A small network was shown many inputs. Here are its activations along a few directions, one row for each input.
In each table, some parts of the input vary, and every possible input appears once, in random order.
Descriptions start from the smaller parts, as in this example, which fits no table here: one of 5 places around a ring, together with either a single point or (one of 2 separate values, together with one of 4 places along a line) or one of 9 places along a line.
Shared parts are said once, and a part with two or three values counts as separate values.

Other details of the inputs shift rows strongly along two fixed directions, in all tables alike. That doesn't count.

Table:
row 1: [-3  0 -3 -9  0  9 -1 14 -6  8 -1  8]
row 2: [-6 -5 -5 -8 -2  1  4 15 -9  7 -4  4]
row 3: [ -4  -2  -4  -7  -5   1   8  11 -10   6  -6   5]
row 4: [ -2  -1  -3  -8  -5   0   7   9 -10   5  -9   7]
row 5: [  1   3  -3 -11  -2   8   1  13  -8   4  -5   6]
row 6: [ -5  -7   0   0 -12  11  -1  14  -2   3  -8   4]
row 7: [-21  37  56  16  56 -35  -5   4  19  -5 -71 -29]
row 8: [ -8  -5   0  -5 -12   9   0  12   2  10  -4  -1]
row 9: [ -7  -6   3   1 -13  13  -2  11  -1   9  -6   9]
row 10: [ -8  -4  -2  -5 -13   8   3  12   1   7  -5  -3]
row 11: [-5 -3 -1 -7 -4  2  2  9 -8 12 -3 10]
row 12: [ 12  -3  -2  13   7 -12  -5 -24   6 -10  14   0]
row 13: [ -1   7   1 -10  -1   9  -2   9  -6   8  -3  12]
row 14: [ 12  -5  -5  14   6 -10  -4 -24   6  -9  17   1]
row 15: [  2   6  -2 -13  -2   8   0  13  -7   2  -5   6]
row 16: [  8  -8  -3  18  -1  -2  -8 -16  14  -9  16  -9]
row 17: [-8 -4 -1 -5  0  1  2 12 -7 12 -2  9]
row 18: [  9  -1  -5  13  10  -3  -6 -16   7  -8  20   0]
row 19: [ -1  -4  -2 -10  -5   3   1   9  -8   9  -6  10]
row 20: [  1   0  -2 -13  -7   3   0   8  -8   7  -6  11]
row 21: [-5 -1 -4 -7  2  7 -1 16 -6  8  1  7]
row 22: [ -1   3  -3 -10   0   8   1  13  -7   5  -5   5]
row 23: [ -5  -8   2   0 -13  12  -4  13  -1   6  -6   6]
row 24: [  7  -2  -7  12  13  -6  -3 -10   6 -12  16  -7]
row 25: [  4  -5   8   8  -1   3   4 -23   4  -6  23 -10]
row 26: [ -9  -2  -3  -3 -14   8   7  12  -1   7  -5  -2]
row 27: [ -7  -5   0   2 -14  10   3  14  -4   3  -9   4]
row 28: [  0   0  -3  -9  -7   1   7   8 -10   5  -8   8]
row 29: [-2  4  0 -9 -1  9 -1  9 -6  9 -3 12]
row 30: [-3 -4 -4 -9 -4  2  4 13 -9  7 -5  5]
row 31: [  3  -8 -12  14  -7  -5   3 -18  10 -10  19 -13]
row 32: [  6  -4   6   8   1   0   5 -23   4 -13  20 -17]
row 33: [  2  11  -3 -12  -5   8   2  11  -9   1  -5   7]
row 34: [  1   5  -1 -12  -2   9  -3  11  -6   6  -4  10]
row 35: [-3 -5 -2 -9 -4  2  1 11 -8  9 -5  8]
row 36: [  1   8  -3 -11  -4   8   4  12  -8   3  -5   7]
row 37: [  6  -8  -5  16  -5  -1  -3 -19  14  -6  21  -7]
row 38: [-26  27  51  17  52 -40  -2   5  16  -3 -67 -28]
row 39: [  2  -9  -7  13  -5  -3  -2 -20  14  -5  21  -7]
row 40: [ 15   1  -2  11   9 -15  -4 -22   7 -17   8  -7]
row 41: [ 12   0  -4  13  10  -4  -6 -20   8  -9  19   1]
row 42: [ -6  -4  -1  -2 -11  10   1  14  -1   7  -6  -1]
row 43: [  0   1  -1 -11  -7   2   1   6  -8   9  -5  13]
row 44: [ 14  -2  -3  12   9 -14  -3 -22   6 -15   8  -6]
row 45: [ 0  5 -4 -9 -3  8  5 12 -9  4 -4  7]
row 46: [ 13  -4  -2  11   8 -13  -6 -22   6 -12  10  -3]
row 47: [ -8  -2  12 -13  -8  13   8   5  -8   9   1  -5]
row 48: [ -8  -1   7 -11 -12  12  15   5 -11   6   3  -5]
row 49: [  6   0  -9  14  11  -6   1 -10   4 -12  17  -6]
row 50: [-7  1 -2 -5  3  7  0 14 -5 10  1  9]
row 51: [-11  -6  -2  -8 -11   7   1  11   1  11  -3  -2]
row 52: [ -7  -2  -1  -1 -13   9   5  14  -2   7  -7   0]
row 53: [-24  35  54  15  56 -34  -5   7  18  -4 -69 -29]
row 54: [ 13  -1  -4  11  11  -4  -7 -18   8 -11  16  -3]
row 55: [ 13  -5  -5  12   8 -13  -2 -21   6 -14  11  -6]
row 56: [-15  -5  -5  -8 -14   4   9   8  -2   6  -6  -3]
row 57: [ -3   1  -5 -10  -1   8   2  16  -7   5  -1   5]
row 58: [  1   3  -3 -10  -8   0   7   8 -10   4  -8   8]
row 59: [  0   2  -2 -11  -1   9  -2  11  -7   7  -3  10]
row 60: [ -1 -10  -7  10  -5  -4  -1 -21  12  -6  18  -7]
row 61: [ 17   6  -2   9  10  -5 -11 -21   9 -16  16  -4]
row 62: [-6 -5 -3 -8 -1  1  1 14 -8 10 -3  7]
row 63: [  7  -6  -2  20  -2  -1  -6 -17  14  -6  17  -6]
row 64: [ 17   3  -2  10   7 -15  -6 -25   7 -20  10  -7]
row 65: [-14  -7  -1 -10 -11   5   2   8   1   9  -6  -2]
row 66: [  2   6  -2 -12  -9   1   5   8 -11   3  -9   8]
row 67: [ 16   2  -3  12   4 -12  -7 -27   7 -13  16   0]
row 68: [  1 -12 -11   9  -5  -5   0 -20  11 -12  18 -13]
row 69: [ 17   8  -3  10  11  -7  -8 -21   8 -20  13  -7]
row 70: [-11  -5  -5  -8 -12   6   4  11   0   8  -4  -4]
row 71: [  2   3  -1 -15  -8   3  -2   8  -9   6  -7  11]
row 72: [ 16   7  -3  11   8  -4 -10 -23   8 -13  19   0]
Each input here is: one of 4 places along a line, together with either a single point or one of 5 places along a line or (one of 2 separate values, together with one of 6 places along a line).
Q: The inputs of row 1 and row 57 match in every part but the place on the line of 4. If row 8 is changed in the same way as row 1 into row 57, which row does it become?
A: row 10
Q: The inputs of row 60 and row 65 match in every part but the place on the line of 4. If row 13 is changed in the same way as row 60 into row 65, which row does it become?
A: row 34
Q: Start at row 58 and move only the place on the line of 4, one step at a time. The first step leads to row 40. Which rows follow, in order?
A: row 20, row 43
Q: Which other rows does row 28 become when the choice among 2 separate values takes its other values? List them by row number.
A: row 45
Q: Start at row 3 and move only the place on the line of 4, one step at a time. The first step leads to row 30. Which rows follow, in order?
A: row 35, row 11
Q: Start at row 72 and move only the place on the line of 6, one step at a time. The first step leads to row 13. Which rows follow, in order?
A: row 29, row 41, row 18, row 50

Table:
row 73: [ 16   8   8  14  18  -6 -16 -19   7  -9  13   4]
row 74: [ 6  5  6  9 15  1 -7 -2  1 -2  7  0]
row 75: [ 21   9  -2  11   8  -2 -10 -19   3 -13  17   8]
row 76: [ 21  16   4   6  17 -11  -4 -24   1 -14   9   3]
row 77: [  3   5 -15  -7 -12  14  -8  19  -3  10   3  21]
row 78: [ -7 -10  11  15  -2   0   1  -5  10   0   4 -13]
row 79: [  4 -12   3  17  -5  -2  -7 -22  13  -4  19  -6]
row 80: [-44  21  60   2  21  -6  10  30  10  13 -73 -31]
row 81: [ -3  -3  10   4   1  -7   2 -16   5   2   1  -7]
row 82: [-12 -13  -3   3 -14   7  -6  11  11  15  -2   1]
row 83: [ -4  -8 -24 -27 -28  33  -8  39 -17  29   9  35]
row 84: [-10 -18  -5  -3 -20  18   1   6  -2  10  12   8]
row 85: [ -2   1  -2   1  -4 -16   6 -14   3  -7  -5 -10]
row 86: [ -5  -6   9   8   0  -6   9 -10   4   1   4 -14]
row 87: [ 13 -10 -40 -21 -15   5   5  45 -37  15 -10  55]
row 88: [  3   0   0  -4  -7 -14   6 -16   2 -13  -8 -14]
row 89: [ -2  -5   7  -4 -21  10  -1   2  -2   1  -8  -2]
row 90: [ 17   3  -3   7  16  -5  -1 -18  -2  -9  24  -1]
row 91: [-28  28  57 -15  18 -15   5  18   2  12 -83 -20]
row 92: [ 18  14  -5   2  16 -20  -4 -20   0 -17   7   0]
row 93: [-15 -13   1  16   1  -1 -10  -1  20   4  -2  -9]
row 94: [ -2  -7   8  14   8 -10   0 -26  11  -7  10 -11]
row 95: [  5   8   8   8  11   7  -1  -3   0 -10   6  -8]
row 96: [-6 -6  1 16 -5 -5 -8 -4 19 -1 -5 -9]
row 97: [ -2  -6 -18  -4  -4  18 -10  16   0  10  14  18]
row 98: [ 13  10   5   8  19  -4   6 -19  -1 -17  13 -13]
row 99: [ 25   9   1   6   3   0 -10 -20   2 -19  12   4]
row 100: [  9 -28 -42   0 -26  -5   5  19 -22   7   3  31]
row 101: [  9  -4 -12  19  14   0 -12  -7  14  -6  21  -3]
row 102: [-15 -11   0  19  -7   4   5   1  18  -4   2 -24]
row 103: [  0   2   8   5  -3  -7   5 -16   3  -3  -3  -7]
row 104: [  0   1 -21 -39 -16  16   7  29 -27  21   3  29]
row 105: [  6   3  -5  22  16   1  -6  -8  16 -14  13 -16]
row 106: [ 20   7   0   3  14  -6  -6 -24  -2  -8  21   7]
row 107: [ 27  15   5   1  13  -8  -3 -26   1 -21   6  -1]
row 108: [ -8  -8  -1   5   1 -14  10  -7   3  -4   2 -17]
row 109: [-49  19  45 -24   2   6  23  45 -12  27 -69 -15]
row 110: [  2  -1 -17 -20   0   4   7  16 -18   6  10  11]
row 111: [  4  -4   8  20  -2  -7  -5 -23  15 -11   6 -11]
row 112: [-11  -4  -1   5  -4  -9  17  -8   2 -11   2 -25]
row 113: [ 19  15  -3 -10   8 -13   0 -13  -3 -18  -3  -1]
row 114: [ 12   1  -2  13  15   2 -12 -17   6  -9  22   8]
row 115: [ -1  -3 -28 -35 -24  23  19  31 -34   9  16  16]
row 116: [-16 -20 -12  -2 -23  18   3  23   2  19   5   1]
row 117: [-34  37  48 -17  48 -27  -4  33  -3  14 -77  -7]
row 118: [-12 -20 -25 -34 -40  19  14  25 -25  25   9  20]
row 119: [ 19   2 -16   1 -11  10 -10   0   4  -8  13   9]
row 120: [  7   9   5   0  20  -3  -5 -11  -2  -3   7   8]
row 121: [-18 -18 -19 -32 -29  19  15  27 -19  25   1  16]
row 122: [  5  -8  -1  20  -5  -7 -10 -19  24 -16   1 -17]
Q: The inputs of row 102 and row 105 match in every part but one. If row 84 is changed in the same way as row 102 into row 105, which row does it become?
A: row 114
Q: The inputs of row 100 and row 87 match in every part but one. If row 79 is changed in the same way as row 100 into row 87, which row does it become?
A: row 73
Q: Describe the family of inputs behind these rows.
A: one of 2 separate values, together with either a single point or (one of 4 places along a line, together with one of 6 places along a line)
Q: Start at row 113 and move only the place on the line of 6, one step at a time. The first step leads to row 92. Which rows follow, in order?
A: row 104, row 117, row 110, row 115
Q: Which other rows does row 91 become when the place on the line of 4 takes its other values? List them by row number.
A: row 88, row 89, row 122

Table:
row 123: [ 8  6 -7 -1  6 25 -6  0 -1  4 31 13]
row 124: [-32  24  39 -31  -2  32  -9  65  -8  40 -68  22]
row 125: [  8 -12 -26   9   4   0 -14   7   3   7  16  29]
row 126: [ 12  13 -12 -16  -4  11  12  -7 -16 -10  24   0]
row 127: [ 16  -4  -8 -18   3  -4   7 -12 -25  -1  21  18]
row 128: [ -9 -18 -10  -7 -35   7  11 -16   5   0  13 -14]
row 129: [ 16  -9 -16   8 -17   7 -14   1   0   0   8  18]
row 130: [ 17   3 -11  -7 -16  16  -1  -1   0 -10  15   2]
row 131: [  8  17  31  36  71 -36 -27 -33  29 -19  -8 -16]
row 132: [ 18   4  -9 -11 -19  12   5  -7  -7 -14  13   2]
row 133: [-12 -22 -19   8 -18   8  21   4  -2  -5  18 -20]
row 134: [-28  55  64  -6  61 -24   0  19  11   1 -76 -32]
row 135: [ 12  16  24  34  50 -61  -6 -44  18 -27 -23 -16]
row 136: [-27  25  37 -36  -6  25  -2  61 -15  37 -66  16]
row 137: [ 14   9  -1 -16  -5   8  15 -15 -24  -4  25   8]
row 138: [-32  19   7 -36   7  -3   7  68 -20  34 -69  20]
row 139: [ -9 -21  -3   2 -30  10  -1 -11  12  11  19  -6]
row 140: [-30  21  20 -40 -12   6   7  64 -23  27 -84  15]
row 141: [-16   3  42  47  32 -32 -22 -46  56 -15 -13 -41]
row 142: [ 11  22  22  24  63 -44 -13 -33  22 -29 -10 -29]
row 143: [ 13  -5 -13  -8   9   4  -7   0 -11   4  25  17]
row 144: [ 19  -9 -11  -2 -23  -4   2 -11 -13  -8   4  18]
row 145: [ 21   1   2 -11 -21   9   7 -15 -14  -8  14  10]
row 146: [ 11  -4 -32  -6  -5 -12   6   0 -11  -6   9  13]
row 147: [ 12 -11 -15  14 -12  14 -22   3   7   2   9  23]
row 148: [-14 -23 -19  10 -15  11  15  10   4  -3  21 -20]
row 149: [-14 -25 -13  17 -14  12   8   8   4   6  25 -12]
row 150: [-10 -19 -10  -5 -32   9   5 -10  11   3  16 -15]
row 151: [  8  32  39  33  59 -30 -13 -38  27 -24  -6 -32]
row 152: [ -8 -26 -10  10 -19   6  23  -3  -7   3  19 -13]
row 153: [ 11  -9 -25   4  -1  -6  -7   4  -4   6  15  22]
row 154: [-20 -26 -13  22 -12  18   2  11  11   7  27  -6]
row 155: [ -4 -22   1  -6 -36   4  13 -23   0   8  13  -7]
row 156: [ 13   0 -19 -17   5  -2   5  -4 -18  -7  20   9]
row 157: [ 15  -5 -25   1 -17   4  -7   3  -1  -9   5   8]
Q: The inputs of row 125 and row 153 match in every part but one. If row 124 is changed in the same way as row 125 into row 153, which row does it become?
A: row 136
Q: Describe the family of inputs behind these rows.
A: one of 5 places along a line, together with either one of 2 separate values or one of 5 places around a ring
Q: List by row number the other rows that have the place on the line of 5 in common with row 135.
A: row 127, row 137, row 144, row 145, row 152, row 155
Q: Start at row 138 and move only the place on the ring of 5, one step at a time. The first step leads to row 142. Which rows follow, in order?
A: row 134, row 130, row 157
Q: Which other rows does row 139 become when the place on the line of 5 takes its other values? List them by row number.
A: row 128, row 141, row 150, row 155
